A small network was shown many inputs. Here are its activations along a few directions, one row for each input.
Each table varies a few parts of the input and shows all the possible inputs, shuffled.
A made-up example of a description, with smaller parts first: one of 6 places along a line, together with either a single point or one of 11 places along a line or (one of 3 separate values, together with one of 5 places around a ring).
Shared parts are said once, and a part with two or three values counts as separate values.

Other details of the inputs vary at random and push rows far along three fixed directions, the same in every table; ignore that.

A family of inputs:
row 1: [ -8  -2 -30  19  -7  33 -19  -8 -12  26 -12]
row 2: [  6  -8  20  -9  -8 -23  -5   3  26 -16  -3]
row 3: [ -3 -19 -16 -13   8  -8  -5 -18   6  -6  12]
row 4: [ -2 -16 -31  -5   5  19   4 -17 -11   6   7]
row 5: [  5   5  25  -6  -3   0  -1  11  -2 -19  -2]
row 6: [-14 -15 -14   4   5   6 -15 -12  -4  13 -10]
row 7: [  0   4 -11  21 -13  25 -16   4  -3  17 -15]
row 8: [  0  -7 -19  -5  17   7  -3  -2 -10  -6  16]
row 9: [ 12  -3   6  -8  -2 -35  23  -3  14 -29   8]
row 10: [ -8   3  26   3  -6  17  20  31 -12 -26  12]
row 11: [ -6   5   4   4   7  14  13  22 -17 -20  14]
row 12: [  6   5  19  14 -24  22   5  25  -9  -4  -5]
row 13: [-13  -7 -21  10  15  30  -9   4 -28  12   1]
row 14: [ 17  -1 -16  -7  12 -22  -1 -25   4  -8  -2]
row 15: [ -4  -5  20   8 -23  -2 -16   6  15  -1 -10]
row 16: [  8   8  13   4 -11   3  -8   1  11  -1 -26]
row 17: [-11  19  28  10  -3  19  11  29   1   4   2]
row 18: [-13  -4  -3   8   5  34  -1  17 -30   5   2]
row 19: [ 12  -1  24   0 -11   2  24  26 -15 -19   2]
row 20: [-7  0  5  3 -3 26 -8 19 -5  0 -3]
row 21: [-10 -11 -14  -1   4  12 -17  -9   6   9  -5]
row 22: [ -5  -6  -4   0  -1  -6 -24  -7  23   6 -15]
row 23: [ 10   2  13  -3   3 -31 -20 -13  26 -10 -16]
row 24: [ 2 -3 -7  2 -4 25  3  8 -7  3 -3]
row 25: [ 14   1  14   0  -4  -1  22  25 -19 -18   4]
row 26: [ -7  -6 -32   1   7  -5   2 -22   4   2  -3]
row 27: [  5   9  23   0 -10  -7   9  12   0   1  17]
row 28: [-15  13  19   9  -8   6   2   7  21  16 -12]
row 29: [ -4   5   1  -7  15 -21  16  -7   6  -4  22]
row 30: [  1  -5  12   1  -2 -25 -13   2  16  -4 -15]
row 31: [ -1   1  17  15 -18  18  -4  19   3  10 -31]
row 32: [-11  -7 -23  -2  15  -7   0 -13  -2  -8  11]
row 33: [  3 -11 -22  -9  10 -16  26 -16  -7 -20  21]
row 34: [-16  14  12   9   3  21   9  13   0  13   3]
row 35: [  2  -2 -23   3   8 -17   2 -17  13  -4  -5]
row 36: [ 11  -9  11 -13   7 -40  10   2   1 -27  13]
row 37: [  5   9  22   2   0   8  -7  14  -3 -13  -7]
row 38: [-15  -9 -23  -1  10 -11  -9 -20  11   0  -1]
row 39: [ -4   3  20   0  -7 -16  -2  -2  20  19 -14]
row 40: [  0   9  19  -7   5 -21  25   7   8 -13  20]
row 41: [  2   6  10   4   8 -12   9  16   3 -25  10]
row 42: [  9  19  11 -17  -6 -17  25  26 -20  -4   5]
row 43: [ -5  -1   5   8 -11  15  -9  13 -10  -1   4]
row 44: [ -2   4   2  -7   9 -21 -16 -30  23  19  -9]
row 45: [  5  -3 -16   0   3  18   5   4 -10   0   3]
row 46: [-11 -14   2   2  -5  -3 -14  -7   9   8 -16]
row 47: [  1   0  -8   3  -3 -19   1  -9  20  -6 -12]
row 48: [  3  -4  -7   0   9  -5 -14  -1  10  -3   0]
row 49: [-11   3 -29  13   8  34   6   2 -20   7   0]
row 50: [ 10  -5  19  -4 -11 -25   2   7   5 -23  14]
row 51: [ -1 -10  -8   8 -19   0 -14 -16  14  13 -15]
row 52: [ -7 -17 -19   0  -3 -10 -17 -25   5   6   6]
row 53: [ -2 -13  -4 -13   5 -13  -8 -27   6  -8   0]
row 54: [ -5  19  34   7  -7  19 -11  13   8  17 -17]
row 55: [  8 -12 -21 -18  21 -15   9  -8 -13 -20  32]
row 56: [  1 -11 -20   5  -9   5  -3 -16  -5   7   3]
row 57: [  9  -5  12  -1   4 -38  -9   0  18 -12  -7]
row 58: [ -3   0  -1  -6  15   8  22   6 -29   7  25]
row 59: [  3  -2   3   4  -6 -10 -12   2   3  -6   5]
row 60: [  5   1 -15   3   3   0 -16 -22   9  10 -22]
row 61: [ 15  -3  -4   2   7 -10  13   7 -13 -10   4]
row 62: [  0  -2  -6 -14   9 -10   8 -13   9  10  16]
row 63: [ -7  -6 -27  -3  12  -7  -4 -30  -6  24  24]
row 64: [-11  -1 -16   1  14  36  -9  -4 -29   5   4]
row 65: [-11   2  -8   8  10  12   0   8  -7  -7   4]
row 66: [ 18  -3   5  -4 -13 -25   9   0   4 -18   9]
row 67: [  8   1 -12   2   4  15   3   7  -6  -1   0]
row 68: [-22   0 -13  11  10  29 -12  -9  -9  43  -9]
row 69: [  8   8  18  14  -9  17   7  31 -11  -2 -15]
row 70: [  8   6  16  10  -8  14  10  29 -14  -5 -11]
row 71: [ 10  -3  15  -5 -14 -14  -3 -13  21  -6 -21]
row 72: [ -3  26   9   4 -27   9  -8  23  -1  23 -20]
row 73: [  7   2  21  -9   6 -32  12   3   6  -3  12]
row 74: [ 15   5   0  -6   7   7  16   4 -22 -17   9]
row 75: [ 15  -3  -8  -7   2 -12   5  -1   7 -10   3]
row 76: [-14  -6 -28   3   3   2 -15 -34   4  36   6]
row 77: [ 11  -2   5  -4 -11 -16  -6  -1  26  -4 -16]
row 78: [  9  11  28 -14   1 -12  18   2   1  -8  13]
row 79: [-12   0  23   9 -15 -10 -11   7  33  -6 -23]
row 80: [  4   1  29  -5  -6   1   1   9   0 -19  -2]
row 81: [ 12   1  13   3  -5 -24  -6   8   7 -18  10]
row 82: [  2   9  12 -10  10   8  16   0 -16   1  18]
row 83: [ -4  -8 -11   4  -5  -9 -21 -12   8   4  -1]
row 84: [  0  -7   0  -9   5 -10  -8 -17   4  -8  -1]
row 85: [ -1   8  20   4  -5   5 -19   6  10  -2 -21]
row 86: [  4   8  13   6 -14  12 -11   1  11   5 -31]
row 87: [  8   4 -10   3  10  -7  19   5  -6 -18  11]
row 88: [-11  10  10  14 -11  16 -18   5   7  29  -7]
row 89: [  5   0  -5  -8  12 -12  16  -5 -19  -2  42]
row 90: [ -5  20 -17 -14   3  -9  22   7 -14   2   9]
row 91: [ 11 -11 -19 -11  12  -9  24  -5 -28 -14  20]
row 92: [  8  -1  -9  15 -12 -13 -23 -13  23  13 -21]
row 93: [-26  -1 -10  17   0  39 -11   7  -6  12 -12]
row 94: [-3 -1 -8 -9 11  2  4 -9  2 14 15]
row 95: [ -6   4   7  -1   1  -2 -12  -6  24  23  -7]
row 96: [  1  26  -7 -17   5  26  24  19 -47   3  14]
row 97: [ 14  -8   6  -9 -10 -22   3  -6  24 -11  -7]
row 98: [ -7  -3 -16  12   0  15 -21  -3  -8  11   1]
row 99: [  0  -3 -12   1  -2  13  -9 -20   1  10 -18]
row 100: [ 1 19 37  0 -2 19  8 20 -7  5  1]
row 101: [ -3 -10   0   7 -13   1  -7  -7  10  13 -26]
row 102: [  5  -4 -11 -19  21 -18  13 -13  -3  -1  33]
row 103: [ -4   5  23   4  -3 -16  -9   2  20  19 -15]
row 104: [ -2  16 -19 -16   1   9   9  10 -16  15   4]
row 105: [  5   3   0  12 -15  17  -2  12  -9   3  -4]
row 106: [ 13   0 -18  -1  14  23  19  14 -30 -11  22]
row 107: [  9   6  28   2 -16  13   6  13   0 -10 -16]
row 108: [ -8 -12 -25   0   1  -7   3 -26  12   2  -5]
row 109: [ -5  -3 -13  -8  13 -13 -11 -23  19  21   5]
row 110: [ -9 -19 -21  -7  17   9  10  -8 -33  -5  22]
Description of these inputs: one of 5 separate values, together with either a single point or one of 5 places around a ring or (one of 2 separate values, together with one of 8 places along a line).
Changing only the choice among 5 separate values turns row 17 into row 102. The same change can be made to row 41. Which row results? -> row 48
Changing only the choice among 5 separate values turns row 35 into row 67. The same change can be made to row 79. Which row results? -> row 2
Which other rows does row 85 become when the place on the line of 8 takes its other values? List them by row number. -> row 5, row 23, row 37, row 53, row 64, row 80, row 84
Which other rows does row 91 become when the choice among 5 separate values takes its other values? List them by row number. -> row 26, row 66, row 77, row 86
Which other rows does row 88 become when the place on the ring of 5 takes its other values? List them by row number. -> row 27, row 63, row 76, row 89
Which other rows does row 61 become when the choice among 5 separate values takes its other values? List them by row number. -> row 14, row 87, row 92, row 106
Which other rows does row 18 become when the place on the line of 8 takes its other values? List them by row number. -> row 6, row 13, row 30, row 36, row 46, row 57, row 110
Which other rows does row 99 become when the choice among 2 separate values takes its other values? List them by row number. -> row 84
Which other rows does row 81 become when the choice among 2 separate values takes its other values? List them by row number. -> row 92
